A small network was trained on invented records. Each row is its activation on one of them, seen along a few directions.
Each row is followed by the record's values for the fields Domo, Manuv, Banu, Vig, Mek, Gizes, Ribep.
A field that a record lacks is left out.
The largest differences between rows may come from other fields.
In the rows, zero is written as 500.
Random noise pushes rows far along 6 fixed directions. That doesn't count. These rows show it; they differ only by the noise:
328 320 374 649 567 560 400 429 354 291 592 567 606 334 467 608 506 717 222 500 485 339 528 453 469
576 623 557 452 462 562 560 526 621 564 337 486 454 519 575 480 474 352 711 445 519 651 420 636 605
747 437 646 627 464 629 550 421 545 655 487 515 589 501 483 456 596 754 668 536 330 554 518 418 760
527 420 349 765 402 405 490 512 363 430 548 614 500 402 422 557 530 700 462 520 373 543 458 505 476
474 376 383 778 608 334 470 383 266 297 464 667 430 423 376 479 335 662 427 419 542 522 559 377 683
680 646 476 321 303 575 421 733 633 621 477 430 413 427 597 702 575 514 449 640 385 443 292 551 548
478 570 290 598 374 519 339 614 464 339 432 617 417 375 544 671 463 488 332 543 496 517 304 571 565
564 371 491 658 394 626 505 487 486 560 623 507 665 400 483 570 689 806 465 581 280 448 487 502 458

403 450 386 640 603 517 449 405 491 283 611 582 531 528 482 484 460 555 296 491 608 420 512 363 546 -> Domo: b1 / Mek: h2 / Gizes: g3 / Ribep: j2
509 465 570 371 537 542 511 482 544 563 556 445 507 589 537 490 518 493 447 536 514 366 566 438 543 -> Domo: b1 / Ribep: j2
398 520 461 523 530 508 516 446 575 414 500 533 492 630 538 418 500 317 519 462 609 548 512 549 449 -> Domo: b2 / Ribep: j2
431 571 289 775 448 627 348 444 546 244 430 719 489 563 583 501 484 370 387 480 603 610 351 543 701 -> Domo: b1 / Mek: h2 / Gizes: g5 / Ribep: j2
463 517 567 436 513 636 552 484 575 550 499 424 621 410 541 523 554 528 580 485 466 512 479 597 382 -> Manuv: w2 / Banu: e3 / Vig: y2 / Mek: h2 / Gizes: g3 / Ribep: j1
583 633 372 389 351 345 425 697 535 493 464 519 269 612 555 602 457 299 427 582 518 468 387 522 563 -> Domo: b1 / Ribep: j2
159 511 454 375 667 632 460 445 520 263 406 452 584 355 588 559 396 293 389 371 710 452 492 682 322 -> Manuv: w2 / Banu: e2 / Vig: y2 / Mek: h2 / Gizes: g3 / Ribep: j1
503 572 531 531 485 535 624 471 637 539 510 481 550 602 545 410 556 373 670 458 515 604 493 574 444 -> Domo: b2 / Mek: h2 / Gizes: g5 / Ribep: j2
419 671 332 418 524 322 436 595 448 372 433 536 302 451 476 560 308 317 373 453 695 523 412 490 453 -> Domo: b1 / Mek: h1 / Gizes: g1 / Ribep: j2
444 400 436 508 671 325 500 453 350 362 627 506 416 441 390 521 358 671 281 490 582 319 587 271 492 -> Manuv: w1 / Mek: h2 / Gizes: g3 / Ribep: j2
635 576 574 669 470 576 597 396 565 608 405 546 569 497 463 330 511 535 768 455 477 761 474 497 569 -> Manuv: w1 / Mek: h2 / Gizes: g1 / Ribep: j1
531 619 406 447 326 399 513 648 555 579 516 487 388 544 529 540 548 365 575 551 454 587 377 627 289 -> Domo: b2 / Ribep: j2
412 358 584 548 599 587 462 362 407 452 401 536 599 481 509 475 461 509 523 435 517 464 607 545 633 -> Manuv: w2 / Banu: e2 / Vig: y2 / Ribep: j1
512 574 413 503 281 527 414 636 482 549 324 556 422 480 601 620 532 323 589 515 415 607 356 767 528 -> Manuv: w2 / Banu: e2 / Vig: y2 / Ribep: j2
567 719 598 404 637 534 521 462 660 453 360 488 401 580 541 364 358 276 682 381 715 680 446 461 640 -> Manuv: w3 / Mek: h3 / Gizes: g5 / Ribep: j1
488 514 449 564 443 420 563 494 543 502 544 528 488 664 510 428 548 374 572 502 504 552 524 558 423 -> Domo: b1 / Ribep: j1
604 487 650 414 584 670 486 393 668 549 523 475 555 718 576 408 541 455 490 548 558 400 576 359 784 -> Domo: b1 / Ribep: j1
537 495 441 760 314 338 632 494 429 576 333 633 439 661 509 386 529 280 856 413 396 780 515 789 529 -> Manuv: w2 / Banu: e2 / Vig: y1 / Ribep: j2
504 603 417 429 626 293 416 543 397 366 463 517 311 373 404 520 245 489 353 474 699 478 443 297 525 -> Domo: b2 / Mek: h2 / Gizes: g1 / Ribep: j1
403 485 553 459 595 555 508 407 514 460 401 524 508 584 545 428 424 340 535 439 607 505 563 547 602 -> Manuv: w1 / Ribep: j1
367 415 474 406 493 598 375 527 454 430 456 492 525 461 590 626 507 433 321 519 513 344 498 589 559 -> Manuv: w2 / Banu: e2 / Vig: y1 / Ribep: j2
473 587 463 307 487 269 525 640 426 532 420 456 297 458 476 555 351 339 529 484 565 512 451 577 367 -> Manuv: w2 / Banu: e4 / Vig: y2 / Ribep: j1
352 486 282 757 498 483 396 449 408 228 494 673 506 424 474 538 429 497 355 462 566 548 430 510 505 -> Domo: b2 / Mek: h2 / Gizes: g3 / Ribep: j2
538 603 367 461 265 321 498 716 484 562 444 527 347 535 531 605 514 313 545 573 418 554 370 694 373 -> Manuv: w2 / Banu: e3 / Vig: y1 / Ribep: j1
408 460 319 556 490 295 508 592 388 400 700 494 462 373 364 573 514 652 263 561 499 414 492 393 198 -> Manuv: w4 / Mek: h1 / Gizes: g1 / Ribep: j2
313 469 455 474 529 653 459 506 508 435 540 466 616 428 566 545 566 473 342 461 528 423 504 560 359 -> Manuv: w1 / Mek: h3 / Gizes: g2 / Ribep: j2
509 600 431 389 451 449 450 663 490 515 526 451 416 417 512 602 477 488 364 539 502 447 410 464 408 -> Manuv: w1 / Mek: h3 / Gizes: g2 / Ribep: j1
431 509 381 645 421 525 448 490 500 413 486 614 505 520 517 490 526 438 464 523 503 589 422 581 453 -> Manuv: w1 / Ribep: j1
302 394 326 774 566 442 460 379 374 250 539 657 532 488 436 437 451 498 400 437 590 566 536 500 405 -> Manuv: w4 / Ribep: j2
358 412 321 906 460 523 470 401 372 331 577 667 610 431 437 455 580 640 482 427 434 657 482 557 331 -> Domo: b2 / Mek: h3 / Gizes: g5 / Ribep: j2
336 569 372 448 417 582 412 561 554 402 399 561 455 570 634 567 494 202 417 492 584 498 411 704 480 -> Manuv: w1 / Ribep: j2
622 631 421 461 286 333 532 755 459 655 483 440 375 375 490 615 547 513 578 532 354 613 361 607 290 -> Manuv: w2 / Banu: e2 / Vig: y2 / Mek: h3 / Gizes: g2 / Ribep: j2
640 633 509 274 498 98 672 691 472 629 556 359 251 510 401 524 360 448 619 514 502 468 504 420 321 -> Domo: b2 / Mek: h2 / Gizes: g3 / Ribep: j1
530 532 547 542 358 933 400 499 674 560 480 462 785 317 609 567 721 612 486 592 383 564 344 634 455 -> Manuv: w2 / Banu: e2 / Vig: y2 / Mek: h2 / Gizes: g1 / Ribep: j1
355 433 485 538 611 428 568 402 456 386 464 540 483 576 483 399 411 352 525 410 622 518 607 533 487 -> Manuv: w4 / Ribep: j2
518 588 577 121 492 686 340 616 664 529 453 397 437 551 667 654 485 317 303 603 578 262 428 469 682 -> Domo: b2 / Ribep: j2
479 397 538 646 540 733 436 377 471 453 502 534 710 348 508 536 568 728 479 497 422 491 499 503 567 -> Manuv: w2 / Banu: e2 / Vig: y2 / Mek: h2 / Gizes: g3 / Ribep: j1
505 482 585 510 535 527 604 457 488 571 453 435 574 394 481 476 509 582 688 434 444 590 523 590 416 -> Manuv: w2 / Banu: e2 / Vig: y2 / Mek: h2 / Gizes: g3 / Ribep: j1
589 484 606 518 483 606 511 411 579 575 455 538 530 652 548 416 531 440 601 515 480 513 549 475 727 -> Domo: b2 / Ribep: j2
569 469 578 523 505 571 496 468 492 592 507 493 563 431 481 513 566 646 490 513 442 497 515 435 609 -> Manuv: w2 / Banu: e3 / Vig: y2 / Mek: h1 / Gizes: g2 / Ribep: j2
609 412 511 756 441 602 427 445 398 505 460 624 563 439 488 511 561 710 536 488 347 581 491 472 723 -> Manuv: w2 / Banu: e2 / Vig: y2 / Mek: h3 / Gizes: g5 / Ribep: j2
479 391 392 617 335 322 543 585 352 552 537 535 468 514 461 560 585 525 535 529 336 494 533 645 338 -> Manuv: w2 / Banu: e2 / Vig: y2 / Ribep: j2
493 559 465 509 422 445 515 572 440 541 425 480 486 394 473 554 488 500 612 456 428 601 466 635 381 -> Manuv: w2 / Banu: e2 / Vig: y2 / Mek: h3 / Gizes: g4 / Ribep: j1

Here are new rows. What are their fields?
516 532 596 334 539 396 631 520 592 615 597 369 479 597 480 422 523 437 610 509 527 483 557 477 302 -> Domo: b2 / Ribep: j1
349 482 458 542 532 587 491 475 490 435 501 517 545 488 551 505 528 459 453 426 520 516 503 580 416 -> Manuv: w1 / Mek: h3 / Gizes: g5 / Ribep: j2
394 365 450 576 538 360 550 437 387 438 606 535 496 562 433 451 485 523 429 493 501 410 623 452 419 -> Domo: b2 / Ribep: j2
361 384 289 605 436 354 349 571 249 339 491 606 411 381 466 663 433 552 261 520 468 398 472 545 465 -> Manuv: w2 / Banu: e2 / Vig: y2 / Ribep: j2
411 469 540 402 574 530 458 471 469 443 360 497 451 491 550 509 408 360 497 439 593 484 534 574 607 -> Manuv: w2 / Banu: e2 / Vig: y2 / Ribep: j2
547 441 463 588 540 470 390 450 417 422 515 593 457 529 458 508 434 607 370 547 517 428 517 336 706 -> Domo: b1 / Ribep: j1
332 557 524 471 505 664 535 504 588 478 398 451 610 435 612 484 556 305 583 385 547 626 465 730 357 -> Manuv: w2 / Banu: e2 / Vig: y2 / Mek: h3 / Gizes: g2 / Ribep: j2
756 462 495 783 240 526 583 497 584 701 655 571 618 680 471 415 780 683 688 639 216 624 483 502 497 -> Domo: b1 / Ribep: j1
476 406 500 676 506 663 468 408 515 454 586 553 636 537 527 467 629 625 449 485 431 491 537 463 559 -> Domo: b1 / Mek: h3 / Gizes: g5 / Ribep: j2
390 315 614 527 578 644 500 346 418 521 430 499 647 494 540 469 535 531 557 422 467 447 642 599 585 -> Manuv: w2 / Banu: e2 / Vig: y2 / Ribep: j2
417 484 480 635 472 475 587 429 501 515 525 528 575 518 465 392 553 472 668 452 475 670 511 618 264 -> Domo: b2 / Ribep: j1
393 246 562 492 518 570 573 423 489 563 796 396 735 537 475 502 722 726 353 591 351 235 688 430 266 -> Domo: b2 / Ribep: j2
447 434 276 544 234 478 333 718 383 464 590 541 486 339 524 765 642 618 237 659 304 373 346 630 312 -> Manuv: w2 / Banu: e2 / Vig: y2 / Ribep: j2
640 488 481 593 398 612 484 513 595 545 598 531 547 530 522 534 634 665 445 607 380 462 431 429 591 -> Manuv: w1 / Mek: h2 / Gizes: g3 / Ribep: j2
615 497 399 394 250 504 293 753 408 592 528 482 442 333 536 807 591 666 282 704 287 324 324 544 486 -> Manuv: w2 / Banu: e2 / Vig: y2 / Ribep: j1
115 355 403 708 804 487 492 253 339 140 505 600 593 473 454 376 360 450 365 269 737 516 664 479 426 -> Domo: b1 / Mek: h3 / Gizes: g5 / Ribep: j1
306 549 461 362 470 590 527 573 547 482 457 400 563 359 593 608 535 364 531 439 514 506 431 765 193 -> Manuv: w2 / Banu: e2 / Vig: y2 / Mek: h2 / Gizes: g3 / Ribep: j2
523 393 560 644 492 646 517 367 555 523 555 561 637 606 509 403 621 583 523 541 432 509 559 467 595 -> Manuv: w1 / Ribep: j1
347 568 303 861 401 556 509 460 513 329 408 675 572 474 513 408 554 346 609 388 534 839 395 707 358 -> Manuv: w4 / Mek: h3 / Gizes: g2 / Ribep: j2
349 192 659 470 681 506 579 335 311 547 592 398 694 406 419 472 534 745 476 444 428 308 762 473 382 -> Manuv: w2 / Banu: e2 / Vig: y2 / Ribep: j1
568 538 411 580 404 306 556 551 487 531 546 548 392 655 465 454 503 424 563 536 467 550 503 499 457 -> Domo: b1 / Ribep: j1
